These are the activations of a small neural network, seen along a few directions. Each row is one input.
In each table, some parts of the input vary, and every possible input appears once, in random order.
A made-up example of a description, with smaller parts first: ring(5) and (point or (values(2) and line(4)) or line(9)).
Shared parts are said once, and a part with two or three values counts as separate values.
(in the rows, 128 means zero)

Other details of the inputs shift rows strongly along two fixed directions, in all tables alike. That doesn't count.

A family of inputs:
x1: [128  97 100 116 112 103 112 143 110 106 106 103]
x2: [124 133 167 100 159 141 131 150 136 147 158 138]
x3: [131 108 140 121 120  59 128 124  61 128 114 120]
x4: [139  86 104 119 119 108 105 144 115 123  98 116]
x5: [136  76  98 132 126 113  99 112 115 138 115 137]
x6: [154  81 102 133 120 110  90 133 128 133 122 134]
x7: [131  85 101 121 121 106 110 138 113 126  97 118]
x8: [100 139 156  98 148 135 158 148 129 111 156 127]
x9: [147  87 111 122 129 108  92 138 115 140 107 115]
x10: [108 118 166 104 159 149 141 142 132 145 137 153]
x11: [107 134 159 100 135 141 152 168 140 108 143 138]
x12: [103 148 166 102 157 138 148 127 131 130 157 125]
x13: [125 146 157 112 144 141 141 139 149 122 177 143]
x14: [116 120 163 105 158 148 141 151 135 147 141 151]
x15: [131 212 138 176 103 185 173 110 157 129 109 139]
x16: [158 199 109 186  97 130 109  85 133 143  86  72]
x17: [127 229 160 167 127 168 159 100 152 150 121 108]
x18: [113 126 145 108 131 147 156 158 145 104 156 158]
x19: [163 176  95 208  93 152 116  78 142 163  73 119]
x20: [148 175  93 179  91 133 125  93 133 118 102  99]
x21: [137 102  93 127 110  97 106 130 122  97 136 110]
x22: [137 100  94 127 124  97 103 111 116 121 141 110]
x23: [131 224 140 199 103 198 173  83 162 153  83 151]
x24: [ 91 128 155  97 142 144 162 147 127 111 137 141]
x25: [145 102  98 125 122  99  98 117 118 119 142 108]
x26: [135  88  99 129 130 104  94 105 115 140 131 126]
x27: [119 135 163 110 139 151 147 164 147 127 130 150]
x28: [127  89  83 127 109 107 120 127 114 105 117 124]
x29: [141 172  99 180 104 129 117  70 131 136 105 101]
x30: [136 106 125 130 119  62 128 117  65 123 123 142]
x31: [ 97 131 144 105 146 141 160 129 131 105 164 149]
x32: [ 96 122 141 105 139 150 164 137 132 108 149 162]
x33: [146  81  94 130 111 110 104 139 128 117 113 135]
x34: [153  79  99 131 123 114  96 127 120 137 120 134]
x35: [130  95 112 120 135  98  91 114 109 144 118 106]
x36: [123  83 104 119 122 107 109 128 110 124  93 119]
x37: [140 173  90 181  93 130 130  87 131 120 100 101]
x38: [115 131 164 102 162 139 136 144 134 150 157 140]
x39: [153  94 103 130 123 102  85 126 127 136 138 123]
x40: [125 135 170 102 156 137 126 155 143 144 160 138]
x41: [121 123 152 110 156 145 139 135 139 146 170 159]
x42: [123 114 146 109 141 156 155 152 142 126 145 170]
x43: [144 213 166 177 120 180 143 120 165 162  99 132]
x44: [137  78  88 129 116 112 114 127 118 123 109 137]
x45: [107 141 159  97 146 137 153 154 131 109 157 125]
x46: [152  92 100 128 126 106  90 120 120 139 136 122]
x47: [133 171 101 173  91 134 132 105 128 126  73  95]
x48: [ 92 137 159  96 149 135 158 138 126 109 152 128]
x49: [108 143 161  98 142 133 147 160 138 106 159 125]
x50: [118 144 168  97 152 131 135 152 141 123 167 123]
Each input here is: values(2) and (point or (line(4) and ring(6))).
Changing only the values(2) part turns x46 into x2. The same change can be made to x22. Which row results? -> x17
Which other rows does x16 become when the values(2) part takes its other values? List them by row number. -> x25
Which other rows does x19 become when the values(2) part takes its other values? List them by row number. -> x14
Which other rows does x35 become when the ring(6) part takes its other values? List them by row number. -> x10, x12, x24, x36, x48

A family of inputs:
x51: [136 161 131 154 114 121 124 114 118 140  93 102]
x52: [134  50 105  83 144  83  78 151 115 118 153 108]
x53: [ 99 151 176  96 159 172 178 151 158 116 191 171]
x54: [ 93 152 184  88 156 173 181 171 156 110 170 159]
x55: [132  56  93  91 134  92  88 147 122 104 154 113]
x56: [121  72 113 100 130  75 111 136  86 114 124 118]
x57: [143 170 124 168 115 126 123  90 122 149 110 114]
x58: [140 174 111 175 105 135 132  86 129 135 111 119]
x59: [129 173 114 170  99 131 146  97 119 123  91 116]
x60: [135  32 101 100 133 104  97 153 112 130 115 152]
x61: [136 157 122 149 111 130 120 123 133 130  96  97]
x62: [130 165 106 163  96 138 142 108 132 112  96 112]
x63: [108 155 202  92 175 160 162 153 145 146 185 161]
x64: [156 124 111 163 120 152 109 111 146 163 104 149]
What is each input in this table made of? -> values(2) and (point or ring(6))
List by row number the other rows that have the values(2) part in common with x64. -> x52, x53, x55, x57, x58, x63

A family of inputs:
x65: [157 105  93 150 104  73  93 107  88 132 102 106]
x66: [106 175 184 108 154 170 160 155 154 137 142 128]
x67: [ 99 172 185 117 149 161 160 135 152 130 149 149]
x68: [147 100 100 147 103  74  96 112  87 133  83 109]
x69: [155 212 138 193 108 136 125  79 130 162 102 109]
x70: [126  99  75 144 104  87 109  93  93 112  94 101]
x71: [111 177 180 123 154 152 161 117 142 138 178 154]
x72: [110 177 162 123 139 161 173 129 153 111 181 153]
x73: [139 205 140 184 113 144 136  83 124 166  79 103]
x74: [116  74 144  73 167  93 119 147  96 132 172 132]
x75: [170  64  66 154 121 129  59 103 143 169  97 129]
x76: [ 98  64 132  76 148  98 149 153  90 104 146 151]
x77: [138 130 158 139 143 199 155 146 175 162 142 213]
x78: [133 207 110 192  98 150 154  68 129 134 102 111]
x79: [169  62  60 162 103 125  69 105 144 148  99 149]
x80: [108  71 119  70 141 111 140 173 116  86 162 129]
x81: [105 169 188 118 151 157 182 139 122 146 132 157]
x82: [144 104 103 142 108  82  78 117 106 133  84  90]
x83: [131 205 113 183  87 162 156 107 144 119  68  99]
x84: [104  66 146  69 152 101 133 172  99 116 133 136]
x85: [141 105  74 152  98  80  99  89  99 109 118 107]
x86: [119 180 179 114 159 161 160 138 145 145 170 133]
x87: [140 134 166 134 159 198 131 133 186 176 158 197]
x88: [143 111  73 137 108  97  82 110 123 113 113  67]
x89: [145 206 119 198  89 141 153  80 125 134  95 126]
x90: [105 176 175 118 159 160 168 116 138 140 172 145]
x91: [156 108  80 142 106  85  96 116  98 127 103  85]
x92: [110 180 168 115 156 164 163 127 152 132 180 134]
x93: [ 96 171 181 116 158 160 170 121 136 141 153 148]
x94: [132 101  81 149  98  81 102  94  98 109  99 110]
x95: [116 179 179 109 155 169 158 151 155 137 160 125]
x96: [104  71 145  77 158  91 116 141 106 117 168 144]
x97: [134  99  84 146  90  86 106 119 101 104  77 108]
x98: [ 86 168 168 115 142 170 185 135 144 114 139 150]
x99: [159 110  85 144  96  87  86 130 113 115  98  86]
x100: [110  67 151  74 147  95 125 174 104 113 138 145]
x101: [153 108  80 138 102  93  94 129 109 118  93  77]
x102: [116  71 140  75 157  93 134 155  89 124 161 142]
x103: [129  29 108  88 157 146 108 153 145 140 158 185]
x104: [150  31 133  93 158 133  96 171 138 160 149 193]
x105: [147 212 137 184 100 152 120 106 154 145  81  92]
x106: [105  74 137  70 151 105 109 165 130  99 166 124]
x107: [116 175 166 124 135 159 180 141 144 114 168 159]
x108: [ 94  64 131  71 143 106 146 167 101  96 136 143]
x109: [105  69 130  73 135 106 134 178 119  83 149 141]
x110: [143 110  67 146  91  94  93 112 124  92 114  87]
x111: [133 107  79 135 108  98  84 115 121 113  95  70]
x112: [139 212 103 190  95 155 148  78 144 126 109  98]
x113: [128  80 144  75 159  92 106 158 115 121 186 129]
x114: [157 216 130 187 100 150 118 102 155 145  99  89]
x115: [113 173 186 115 139 164 167 164 151 125 136 147]
x116: [176 166 115 202 111 189 117 102 164 196  68 152]
x117: [149 136 179 135 163 196 129 144 180 190 149 196]
x118: [109  70 139  66 149 108 128 183 112 107 140 125]
x119: [153 113  79 147 107  82  76  98 117 119 129  84]
x120: [102 168 178 126 137 154 187 134 129 123 141 174]
x121: [ 91 172 161 112 139 176 180 145 157 105 146 138]
x122: [ 97 173 167 117 134 170 173 146 161 102 152 148]
x123: [145 209 107 190  91 153 156  90 135 128  96 104]
x124: [166 162  99 203 100 193 129  96 166 176  71 159]
x125: [ 94  67 132  76 142 101 131 156 114  90 154 146]
x126: [113  71 157  77 161  88 113 152 100 130 158 143]
x127: [147 210 112 192  81 154 146 104 150 117  91 105]
x128: [137 108  62 140  96 100 100 112 120  95 108  78]
x129: [149 113  78 143 103  90  75 111 128 111 118  76]
x130: [137 102  97 136 114  89  86 116 101 136  79  81]
x131: [ 94  69 138  68 159 105 121 154 113 111 153 126]
x132: [179  65  77 155 125 125  56 113 136 183  87 128]
x133: [126 178 181 122 144 154 167 147 142 134 165 153]
x134: [107  68 126  78 148  98 146 149  91 104 165 149]
What is each input in this table made of? -> values(2) and ring(5) and (point or ring(6))
Changing only the values(2) part turns x69 into x74. The same change can be made to x65. Which row results? -> x102
Changing only the values(2) part turns x134 into x89. The same change can be made to x132. Which row results? -> x117
List by row number the other rows that have the values(2) part and the ring(5) part in common with x84. -> x81, x91, x101, x102, x116, x118
Which other rows does x123 become when the values(2) part takes its other values? List them by row number. -> x107
Which other rows does x115 become when the ring(5) part takes its other values? List them by row number. -> x105, x106, x109, x122
Which other rows does x68 become when the ring(5) part takes its other values? List them by row number. -> x94, x96, x120, x126

A family of inputs:
x135: [121 194 171 145 137 153 158 117 135 149 130 133]
x136: [123  51  90 102 122  74 105 135  88 104 121 123]
x137: [142 139  84 166  91 120 112 105 126 117  82  99]
x138: [114 177 153 144 121 158 169 126 135 126 112 140]
x139: [103  99 146  81 150 144 150 168 141 104 167 155]
x140: [152 143  88 167 102 121  99  96 132 133 102  95]
x141: [107 102 150  88 153 134 150 153 131 114 174 161]
x142: [148 141  93 167 100 108 107  94 116 132  93 101]
x143: [108 112 161  85 161 133 141 151 132 123 176 145]
x144: [144 136  82 168  92 119 112  98 124 121  89 105]
x145: [107 105 156  89 154 128 150 151 124 118 170 160]
x146: [137  61 104  96 133  70  82 141  97 119 133 101]
x147: [111 111 154  88 159 140 141 152 141 121 179 150]
x148: [119 187 164 144 127 156 162 131 137 137 111 130]
x149: [125 201 165 150 134 167 154 116 154 147 137 131]
x150: [120 187 164 143 126 157 162 131 137 137 111 129]
x151: [147 144  98 163 105 108 103  94 115 137  94  92]
x152: [104  97 155  85 154 123 154 153 114 117 165 162]
x153: [149 139  91 168  97 110 108  95 115 130  93 105]
x154: [146 171 153 163 134 196 142 122 174 172 119 168]
x155: [144 141  99 164 104 103 109  93 107 136  90  98]
x156: [128 193 146 158 123 179 162 115 161 135 135 145]
x157: [ 99  99 161  78 153 125 152 167 117 112 151 148]
x158: [110 106 153  89 153 135 146 153 132 117 175 158]
x159: [112 114 157  88 161 140 138 152 141 124 179 145]
x160: [115 183 160 144 125 157 165 128 136 132 111 133]
x161: [100 101 158  79 153 129 150 167 125 110 156 147]
x162: [129  56  98  95 125  77  93 151  99 108 119 103]
x163: [147 137  94 168  98 104 110  95 107 132  90 107]
x164: [126 195 174 144 136 154 155 122 138 148 127 130]
x165: [110 114 164  83 162 132 138 155 133 127 177 144]
x166: [124 189 149 154 124 171 164 114 152 134 133 145]
x167: [130  56  94  98 131  73  91 132  95 114 134 110]
x168: [131  48  77 102 121  88  94 139 111 100 135 120]
x169: [113 177 153 145 122 157 169 125 135 126 112 141]
x170: [ 98  97 152  80 150 130 155 164 124 105 157 155]
x171: [105 100 153  87 153 128 153 152 123 115 169 161]
x172: [130  58  98  98 133  71  88 132  94 116 134 107]
x173: [142 142  93 163  94 114 111 108 119 124  76  92]
x174: [135  54  89  96 125  87  84 154 115 106 128 102]
x175: [148 142  86 165  94 126 103 111 136 122  85  91]
x176: [144 142  90 164  94 120 107 109 128 122  81  91]
x177: [127 203 159 155 133 177 155 112 162 145 139 132]
x178: [142 135  85 167  92 113 115  98 116 122  85 106]
x179: [147 142  86 165  95 125 104 110 136 123  86  92]
x180: [132  55  91  99 131  77  87 132 103 112 139 110]
x181: [166 114  91 173 106 134  88 104 136 163  80 128]
x182: [137  51  82 104 125  84  86 136 111 108 143 119]
x183: [132 204 166 152 134 174 149 122 165 148 139 128]
x184: [113 114 168  82 162 131 135 160 135 126 175 141]
x185: [120 192 167 146 135 156 161 114 134 146 128 134]
x186: [151 144  90 164  97 123 100 113 136 127  86  88]
x187: [149 141  93 166  99 109 106  95 116 132  93 100]
x188: [149 144  92 166 102 115 103  94 124 133  98  95]
x189: [111 113 171  81 163 125 139 159 126 128 171 143]
x190: [145 171 153 164 134 195 142 121 174 172 118 168]
x191: [140 161 156 159 133 173 145 119 145 174 104 167]
x192: [106 104 159  78 155 134 143 172 134 113 162 143]
x193: [130  56  95  99 131  72  92 132  95 114 134 111]
x194: [127 197 156 155 127 171 160 113 154 139 134 139]
x195: [ 99  97 152  79 149 131 155 165 124 105 157 154]
x196: [148 146 101 163 105 105 100  97 116 140  95  91]
x197: [100  97 150  84 151 129 156 156 122 109 164 161]
x198: [124  83 158  96 162 147 133 157 136 154 149 182]
x199: [131  55  97 101 129  70  95 133  88 113 129 117]
x200: [144 137  82 168  92 118 112  97 124 121  89 105]
x201: [154 148 101 163 105 111  94 102 127 138  98  87]
x202: [149  29  91 109 134  98  74 141 116 143 119 143]
x203: [138  52  85 102 128  84  84 137 111 109 143 114]
x204: [126  54  90  96 123  82  92 148 106 102 123 107]
x205: [147 145 104 162 106 101 102  97 107 141  91  92]
x206: [122 188 161 150 130 155 163 114 135 141 126 142]
x207: [114 115 160  86 161 139 135 156 141 127 180 144]
x208: [104 106 163  83 161 122 149 151 114 123 167 152]
x209: [109 111 174  80 164 119 141 159 118 129 167 144]
x210: [124 198 168 147 134 161 156 117 144 148 133 131]
x211: [120 187 146 149 121 179 164 127 162 124 125 140]
x212: [122 192 159 146 126 169 158 131 155 134 121 128]
x213: [119 192 168 147 136 155 161 113 134 146 129 135]
x214: [103  97 156  86 154 122 155 153 114 117 165 163]
x215: [148 137  77 170  92 125 108 100 132 121  93 104]
x216: [158 147  97 164 105 118  90 105 135 138 102  86]
x217: [109 107 153  90 154 134 147 152 132 117 175 159]
x218: [137  57  92  99 133  79  77 138 111 118 144 104]
x219: [137  52  85 102 128  83  84 136 111 109 143 115]
x220: [146 137  94 168  98 103 110  94 107 132  90 107]
x221: [139 162 157 160 134 172 145 118 146 174 104 167]
x222: [114 109 150  92 153 142 144 154 141 117 178 158]
x223: [111 104 146  90 153 142 148 154 140 114 177 161]
x224: [145 145  98 163  96 112 108 110 120 129  77  89]
x225: [141 165 156 160 133 181 145 120 155 173 108 166]
x226: [116 175 151 147 123 157 169 119 133 130 120 146]
x227: [142 139  84 165  90 121 112 105 126 117  82  99]
x228: [106 100 152  86 153 129 153 153 123 115 169 161]
x229: [148 145  95 165 105 112 100  93 123 135  99  92]
x230: [126 197 156 155 127 170 160 112 154 139 134 140]
What is each input in this table made of? -> values(2) and line(4) and (point or line(11))
Changing only the values(2) part turns x171 into x228. The same change can be made to x229. Which row results? -> x143
Changing only the values(2) part turns x199 into x206. The same change can be made to x144. Which row results? -> x200
Changing only the values(2) part turns x174 into x186. The same change can be made to x139. Which row results? -> x211
Which other rows does x138 become when the values(2) part takes its other values? List them by row number. -> x169
Which other rows does x230 become when the values(2) part takes its other values? List them by row number. -> x194
Which other rows does x159 become when the line(4) part takes its other values? List them by row number. -> x143, x151, x185
Start at x135 and move only the line(4) part, one step at a time. The first step leads to x196. Which rows follow, in order? -> x149, x218

A family of inputs:
x231: [130 208 164 151 134 176 150 118 159 140 135 116]
x232: [130 113  59 145  83  73 102 105  98  82 106  70]
x233: [136 207 165 154 133 170 150 122 163 150 137 123]
x234: [136 190 177 160 135 172 148 111 148 176 115 157]
x235: [140 105  61 139  90  71  94 106 100  89 108  73]
x236: [120  92 156  78 167 122 114 166 133 132 178 140]
x237: [121  64 158  81 178 110 123 142 108 157 180 176]
x238: [127  80 153  78 180 114 108 141 126 147 203 152]
x239: [ 95  94 147  78 144 112 164 155 102  93 155 155]
x240: [ 85  99 144  82 137 112 171 156 100  84 155 152]
x241: [109 200 164 154 124 167 175 118 143 136 106 139]
x242: [101 106 147  78 151 116 144 157 126  93 176 129]
x243: [141 165 121 168 115 221 155 127 202 140 122 179]
x244: [168  94  81 149 109  83  50 101 117 146 105  84]
x245: [113 211 159 150 126 167 162 118 161 127 132 116]
x246: [107 102 148  72 156 123 132 165 131 112 175 124]
x247: [113 202 163 155 121 164 183 115 137 126 109 142]
x248: [145  92  73 143  97  82  89 114  94 126  74  88]
x249: [169 204  90 227  72 138 110  64 124 157  32  80]
x250: [156  23  43 144  96 125  85 132 132 123  81 159]
x251: [115  77 161  81 165 119 128 167 115 141 154 164]
x252: [159  86  80 149 103  78  81 114  98 140  79  98]
What is each input in this table made of? -> values(2) and (point or line(10))
Changing only the values(2) part turns x241 into x245. The same change can be made to x248. Which row results? -> x246
Which other rows does x234 become when the values(2) part takes its other values? List them by row number. -> x244
